Each row below holds a small network's activations on one input, seen along a few directions.
Each table varies a few parts of the input and shows all the possible inputs, shuffled.
A made-up example of a description, with smaller parts first: one of 8 places around a ring, together with either a single point or one of 11 places around a ring or (one of 2 separate values, together with one of 6 places along a line).
Shared parts are said once, and a part with two or three values counts as separate values.
In the rows, zero is written as 128.

Other details of the inputs shift rows strongly along two fixed directions, in all tables alike. That doesn't count.
These rows show it; all are for the same input, with only those details redrawn:
[122  98 136 107  65 128 146 158 147 155 146 134]
[147 128 133  98 175 141 147 179  94  37 155 115]
[127 123 116 117 146 126 137 147 102 120 133 119]
[126 109 130 109 102 129 144 157 127 131 143 127]
[130 106 137 103  91 133 148 166 134 121 150 129]
[124 134 102 127 177 122 129 133  84 125 120 114]
[127 116 124 112 122 128 140 152 116 126 138 124]
[108 107 112 128  83 115 133 125 131 207 121 130]

A family of inputs:
R1: [154 166 103 157 207 141 107 101  67 120  93 122]
R2: [133 147 149 128 173 125 146 152 131  23 157 118]
R3: [130 142 113 153 221 115 138 115 103  56 130 103]
R4: [145 131 152 120  82 117 129 113 159 112 148 144]
R5: [ 91 148 110 129 117 125 132 115 126 181 114 127]
R6: [147 120 139 115 137 157 114 161 123  89 132 111]
R7: [118 135  99 124 125 115 123 125 115 191 121 137]
R8: [105  78 132 118  45 109 142 141 174 203 114 158]
R9: [134 130 155  74  87 150 146 190 149  54 177 145]
R10: [128 110 137 148  72 111 142  78 168 177 122 126]
R11: [166 124 142 134 161 112 136 115 112  72 138 115]
R12: [141 103 154 129  62 122 110 122 171 186 151 148]
R13: [136 115 130 156  89 141 124 104 123 180  99 129]
R14: [143  88 170 126  69 130 123 138 166 135 158 132]
R15: [144 127 158 108 112 123 139 169 157  35 178 143]
R16: [129 146  96 129 217 123 126 132  64  99 117 107]
R17: [119 156 108 158 181 114  79  73 102 166 111 126]
R18: [ 98 129  99 136 124 125 137 107 124 187 110 119]
R19: [129 147 128 113 123 154  98 140 133 117 128 129]
R20: [130 150 147 140 113 160 134 120 127 111 114 127]
R21: [107 138  99 134 213 123 136 115 103 100  93 123]
R22: [105 171  99 151 186 143  93  96  99 159  86 104]
R23: [ 94 128 132 116 109 124 143 136 155 140 111 148]
R24: [183 115 175  97  91 127 150 159 161  48 178 143]
R25: [115 117 131 158 124 125 113  82 144 177 119 118]
R26: [120 110 138 151  47 152 139  99 161 192 105 132]
R27: [125 141 114 135 169 156 112 120 116 115 107 101]
R28: [134 131 161 129  77 121 144 109 169 122 141 132]
R29: [126 127 101 159 139  86 117 102 127 186 121 136]
R30: [108 133 120 107 129 119 126 140 139 121 118 157]
R31: [146 100 149 131 119 110 146 157 143  76 160 126]
R32: [129 159  83 149 198 131  80  98  86 181  87 114]
R33: [143 150 140 130 120 157 119 126 119  95 123 139]
R34: [138 123 130  96 154 124 139 170 131  81 133 154]
R35: [102 149 121 167 150 117  97  68 124 195 103 119]
Question: What is each input in this table made of?
Answer: one of 5 places around a ring, together with either one of 3 separate values or one of 4 places along a line
Question: Changing only the place on the ring of 5 turns R14 into R35. The same change can be made to R13. Which row results?
Answer: R20
Question: Change only the place on the line of 4 in R19. List by row number the other rows that result.
Answer: R9, R30, R33
Question: Change only the place on the ring of 5 in R27. List by row number the other rows that result.
Answer: R6, R19, R22, R32
Question: Change only the place on the ring of 5 in R3. List by row number the other rows that result.
Answer: R2, R15, R29, R31

A family of inputs:
R36: [118 164  83 141 205  94 122 107  89 113 105 133]
R37: [122 112 159 127  79 130 165 137 158 107 129 143]
R38: [133 108 128 130  86 148 141 148 129 170 124 124]
R39: [153 158 162 104 137 154 136 151 134  36 163 123]
R40: [155 115 156 124 137 144 156 156 114  33 155 106]
R41: [137 179 118 134 192 136 113 102  96  90 124 110]
R42: [136 135 114 170 152 127  90  89 117 163 105 138]
R43: [121 139 136 118 165 119 129 166 132  72 159 130]
R44: [139 111 133 120  80 110 141 155 142 132 162 135]
R45: [120 157  97 127 209 119 120 114  70 125  96 139]
R46: [131 145 104 142 218 104 132  93  95 118 101 126]
R47: [151 107 164 137  77 145 117 142 166 118 149 155]
R48: [ 93 120 116 135  87 100 116 126 162 194 135 138]
R49: [ 90 141  93 142 173 116  95 100  94 206  96 127]
R50: [121 111 145  97  86 165 136 179 164  99 143 121]
R51: [129 128 148  86 156 150 125 182 119  50 159 129]
R52: [142 134 139  83 147 141 142 171 112  43 142 146]
R53: [107 163 109 153 147 134 120  74 112 165 111 122]
R54: [148 118 149 135 145 138 153 144 107  59 145 106]
R55: [125 140 153 127  67 136 131 116 162 161 141 137]
R56: [115  96 142 122  90 117 129 124 175 167 142 130]
R57: [133 115 144  81  77 137 143 165 146  97 143 156]
R58: [159 124 138 108 150 165 148 182 104  51 146 110]
R59: [ 98 118 122 132  98 147 125 137 149 191 110 126]
R60: [153 120 147  98 152 126 154 149 140  41 148 134]
R61: [101 167  90 160 151 127 109  55 105 189  98 117]
R62: [123 114 108 140  79  95 126 121 136 196 137 133]
R63: [109 100 128 129  95 111 121 108 170 190 130 126]
R64: [102 126 101 157 178 101 108  78 122 203 102 116]
R65: [153 166 120 129 192 132  97 109  91  93 116 105]
R66: [133 145 124 113 154 111 144 153 124  64 142 144]
R67: [138 118 137 141  76 123 100 107 157 181 115 144]
R68: [112 124 107 125  88 137 137 123 144 181  93 138]
R69: [164 110 145 120 160 125 146 143 116  78 158 114]
R70: [134 132 142 131  76 126 109 108 149 188 120 131]
R71: [127 112 110 136  89 141 131 130 124 192 111 118]
R72: [152 107 153 132  73 145 110 137 167 114 146 148]
R73: [106 137 105 157 146 111 135  83 113 153  85 123]
R74: [169 126 157 126 143 154 113 154 135  35 155 138]
R75: [154  90 143 114  85 120 142 135 153 129 157 121]
R76: [142 105 141 102  87 136 134 162 121 133 152 137]
R77: [103 146 116 163 211 125 121 102  93 112 102 101]
R78: [123 132 133  95 161 144 117 165 113  73 147 125]
R79: [126 121 162 120 148 148 146 161 136  32 151 111]
R80: [133 106 126 111  83 128 126 142 119 169 138 135]
R81: [116 119 129 105  83 124 136 137 138 161 121 159]
R82: [122 158  91 138 205 138 130 117  82 120  82 121]
R83: [140 142 141 106 151 118 154 171 130  41 155 150]
R84: [121 107 120 126  88 103 138  98 162 182 114 143]
R85: [ 97 137  96 126 160 122  95 112 103 174 107 122]
R86: [116 101 168 117  75 143 148 157 173  86 153 122]
R87: [129  98 139 143  69 126 145 118 141 151 131 115]
R88: [151 166 131 135 197 132 104 113  89  98 117 112]
R89: [154 114 166 123  77 138 117 144 164 119 142 149]
R90: [155 127 114 138 207 114 129 111  86 100 132 103]
R91: [134 109 117 125  82 147 135 143 131 166 121 117]
R92: [126 110 111 120  88 121 117 125 113 193 126 131]
R93: [112 112 143 137  73 122 156 117 157 147 114 141]
R94: [134 151  94 155 208  98 122 119  70 130 126 117]
R95: [120 124 146 126 152 141 136 144 131  53 139 106]
R96: [ 99 117 130 127  81 107 124 143 169 170 147 142]
R97: [122 114 115 143  82  96 131 124 135 199 138 137]
R98: [160  86 157 106  80 126 151 151 159 105 170 124]
R99: [130 132 163 106  60 159 148 140 168  90 166 136]
R100: [138 141 112 130 210 110 136 107 102  90 113 126]
R101: [152 125 136 105 157 140 133 166  87  82 152 127]
R102: [121 124 116 172 150 115 135  91  94 166 104 107]
R103: [128 155 105 130 201 144 138 134  88  96  94 125]
R104: [ 87 147  79 156 164  89  96  92 117 201 105 122]
R105: [115 114 137 108  93 160 132 166 157 123 133 122]
R106: [137 118 147 146  81 124 107 112 156 185 117 151]
R107: [112 112 140 136  72 121 154 115 157 145 114 139]
R108: [103 126  91 151 173 100 101  74 124 198 100 109]
R109: [135 132 139 129  75 126 106 106 150 186 120 128]
R110: [122 158  88 136 203 138 128 116  83 118  81 119]
R111: [123 135 160 120  72 153 147 128 161 118 156 139]
R112: [113 124 125 125  76  99 143 133 160 163 131 160]
R113: [ 92 142  86 153 168 136 106 103 107 201  81 110]
R114: [147 161 144 111 140 147 126 132 128  62 150 117]
R115: [147 156 113 155 203 123  88  96  91 119  99 123]
Question: Changing only one part turns R40 into R102. The same change can be made to R63. Which row results?
Answer: R64
Question: Changing only one part turns R107 into R73. The same change can be made to R110. Which row results?
Answer: R68
Question: What is each input in this table made of?
Answer: one of 4 places along a line, together with either one of 5 places along a line or (one of 3 separate values, together with one of 5 places around a ring)
Question: Start at R42 and move only the place on the line of 5, one step at a time. The first step leads to R89. Which rows follow, in order?
Answer: R70, R39, R53
Question: Change only the place on the ring of 5 in R94. List by row number the other rows that result.
Answer: R38, R69, R101, R102
Question: Change only the place on the line of 4 in R88. List by row number the other rows that result.
Answer: R65, R70, R109
Question: Start at R99 and move only the place on the line of 5, one step at a time. The first step leads to R41. Which rows follow, in order?
Answer: R109, R115, R74
